Each row has a name. After each piece below comes the name of the row it's from, unless a question asks for something else. Each question is about the rows just above it.

[113 169 140 148 155 110 106 107 175 112  76 137 188  80 130 121 113 125
  90 148] -> Z283
[157 103  70  76 166 156 128 111 138 154 138 107  86 147 135 165 149 101
 150 165] -> Z476
[172 120  75  80 159 151 153 106 127 137 160  94 132 142 110 160 155  82
 132 169] -> Z749
[105 122 128 133 156 126  96  99 158 121 167 101 185 162 148 129 123 163
 195  97] -> Z856
[193 154 145 137 141 157 159 113  93 108 113 123 184 115 106 157 102  72
 121 121] -> Z694
[158 106 113 117 153 126 196 144 127 134 157  92 107 157  99 155 166  85
  79 117] -> Z330
find: [ 75  80 159 151 153 106 127 137 160]  Z749
find: [193 154 145 137 141 157 159 113  93 108 113 123 184 115 106 157 102  72
 121 121]  Z694

[102 107 133 132  81 143 132 107 131  98 105 134 125 151] -> Z530
[102 106 135 129  81 141 115 108 132  98 104 137  55 132] -> Z194
[157 150 125 126 174 110 140 147 127  81 154 120 214 152] -> Z640
[108 132 107 115 125 150 133 120 117 145 106 138  72 144] -> Z836
[102 107 133 132  81 143 132 107 131  98 105 134  53  97] -> Z840
find: [102 106 135 129  81 141 115 108 132  98 104]  Z194
find: [102 107 133 132  81 143 132 107 131  98 105 134 125 151]  Z530
Which value is in both Z194 and Z640?  [81]
The one value in Z840 and Z640:  [81]
Which row holds [108 132 107 115 125 150 133 120 117 145 106 138  72 144]?  Z836

[128 135  98 189 174 184 181 159 171 184  85 182  92 142  90  90 190 132
 178 116 141 134 189 117 183 188 188 117 120 185 146 173 123  88] = Z647
[ 79  82  96 121 112 134 119 144 118 130 107 118 120 120 117 156 123 131
 139  98 143 129 146  77 128 125 126  75  81 134 122 147  78 129] = Z521
[ 68 110 117  91 106 114  96 145  96 135 117 107 118 156 120 120 106 139
  98 119 143 120 136 102  96 106 116  86 109 105 116 144  65 154] = Z942
[172 164 118 190 188 190 186 143 169 189 104 193  90 137 110 111 189 142
 186 135 140 190 174 151 192 186 184 153 147 187 152 150 165 101] = Z714
Where do [128 135  98 189 174 184 181 159 171 184  85 182  92 142  90  90 190 132
 178 116 141 134 189 117 183 188 188 117 120 185 146 173 123  88] appear?  Z647
The row with [ 68 110 117  91 106 114  96 145  96 135 117 107 118 156 120 120 106 139
  98 119 143 120 136 102  96 106 116  86 109 105 116 144  65 154] is  Z942
[117 107 118 156 120 120] is in which row?  Z942

[112 113 108 124 111 110 128 110 128 125 134 135 110 133 111 136 125 113
 119 140 110 111 112 144 136 113 128 122 140 139 145 142 128 111 135] -> Z656
[135 144 138 140 137 141 141 145 141 133 134 131 140 128 141 125 135 142
 148 119 138 142 144 118 125 138 115 142 114 134 114 114 141 145 129] -> Z475
[108 109 107 125 108 108 132 108 131 128 132 131 107 132 109 133 127 109
 115 142 107 108 107 148 135 108 130 122 142 132 148 148 130 107 137] -> Z464
[ 72  62  64 103  71  61 122  56 118 121 132 132  63 135  65 144 114  64
  68 174  65  61  58 192 150  67 150  94 182 127 195 194 116  53 152] -> Z943
[ 99  98  97 120 101  96 135  95 131 127 133 130  97 130  99 133 125  98
 102 151  97  96  95 162 139  97 135 115 153 125 160 161 130  93 145] -> Z876
[118 122 119 131 117 121 132 122 133 130 131 132 119 132 121 132 129 121
 129 133 119 120 120 135 131 120 124 129 131 136 134 135 131 121 131] -> Z561
[ 74  65  69 107  74  64 132  60 124 125 131 127  67 132  70 137 118  67
  69 173  68  64  60 192 147  68 149  97 180 116 192 195 122  55 155] -> Z103
[150 163 155 148 149 161 135 166 141 134 132 135 157 131 158 126 138 160
 171 104 156 160 164  96 120 157 106 152  96 147  93  93 140 168 115] -> Z117
[125 131 125 132 128 127 139 129 138 128 136 134 126 129 128 128 130 130
 135 129 126 129 131 131 131 127 120 133 127 134 129 126 138 130 135] -> Z811
find: [139 145 142 128 111 135]  Z656
Where do [134 132 135 157 131 158 126 138 160 171 104] appear?  Z117

[ 96 109 120 116 141 102 155] -> Z919
[149  87 179 131 137  90 151] -> Z107
[144 131  99 109 115 151 143] -> Z673
[132  99 109 116 151 144 140] -> Z532
Shared by Z107 and Z532:  [151]
find: [131  99 109 115 151]  Z673
The one value in Z673 and Z919:  [109]
The one value in Z532 and Z107:  [151]
find: [ 96 109 120 116 141 102 155]  Z919
Which row holds [144 131  99 109]?  Z673
Where do [144 131  99 109 115] appear?  Z673

[200 211 204  37] -> Z135
[211  38 204 169] -> Z945
[ 38  47 204 169] -> Z506
The row with [ 38  47 204 169] is  Z506
[211  38 204] is in which row?  Z945
[211  38 204 169] is in which row?  Z945
Which row holds [ 47 204]?  Z506
find: [200 211 204  37]  Z135

[136 151 125 161] : Z9
[128 141 122 149] : Z990
[134 178 101 206] : Z677
[127 133 122 196] : Z760
[124 108 196 102] : Z933
[123 104 139  95] : Z96
[125 104 142 106] : Z113
[116  64 157  40] : Z438
[120  97 138  87] : Z317
[127 133 122 136] : Z493
[120  75 197  75] : Z787
find: [138  87]  Z317
Which value is in both Z760 and Z933?  [196]

[ 90 152  99 112 107  41 141 109 165 159  42 197  88 153 145  67 155 148
 146  80  63 117 215  96 188  53  92 116 197 114 186  91 170 106  90  91
  87 200 102 110 113  67  43 188 170 160 177  60 141  74 157 181 103 149
 164 115 199 142 201] = Z719
[204  57 194 123  59  42  46 196 211 135  42 180 204  68 187 139 166  80
  45 119 120 208 113 115 120 125 132 126 108  72 111  90 168 178  61 117
 111 131  39 101 134 148 178 153 160 178  52 106 107 129 102 117 105 122
 172  73 118 185 190] = Z163
[ 86 181 123  40  90 137 206  69 149 145 189  59  70  75 204 183 150 121
 175 109 193 213 183 116 127 128 206 217 213 174 113  47  75  60  42  94
  58 171  77 183  91 128 203  65  78 199 134  99  78 104 165 192 182  69
 167  88 117 204 118] = Z983
[198 182 124 191  41  61 133  92  62 117 149 111 160 216 206 129  73 202
 124 194 150  39 125 201  73  41 138  39 183 169  63 183 113  78  49 125
  80  40  91 172 123  41 197 208  78 100 112 161  40 145  49 203 139  43
  92 214 166 152  57] = Z159
[ 84 175 112 197  56 199  77 143 212  77  66 119 217  85  94 138  92 189
 135 100 172 124 117 210  79 188 123 111  47 133 177  63 197  78  55 122
  38 185 104  85 181 123  40 121  93 129 112  79 214  78  66 215 172  96
 147  99 186 198 137] = Z363
The row with [ 85 181 123  40] is  Z363
find: [ 86 181 123  40  90 137 206  69 149 145 189  59  70  75 204 183 150 121
 175 109 193 213 183 116 127 128 206 217 213 174 113  47  75  60  42  94
  58 171  77 183  91 128 203  65  78 199 134  99  78 104 165 192 182  69
 167  88 117 204 118]  Z983

[ 93 133 105  97  94 137] : Z390
[123 113  97  88  93 142] : Z402
[176 114 112  97  94 131] : Z820
[160 121 111  99 124 136] : Z950
[179 113 100 113 122 123] : Z753
[154 110 101  94 104 134] : Z173
[136 104 107 124 118 121] : Z280
[123 103 105 101 117 113] : Z817
The row with [114 112  97] is  Z820
Shared by Z173 and Z820:  [94]
Which row holds [88 93]?  Z402
find: [160 121 111  99 124 136]  Z950

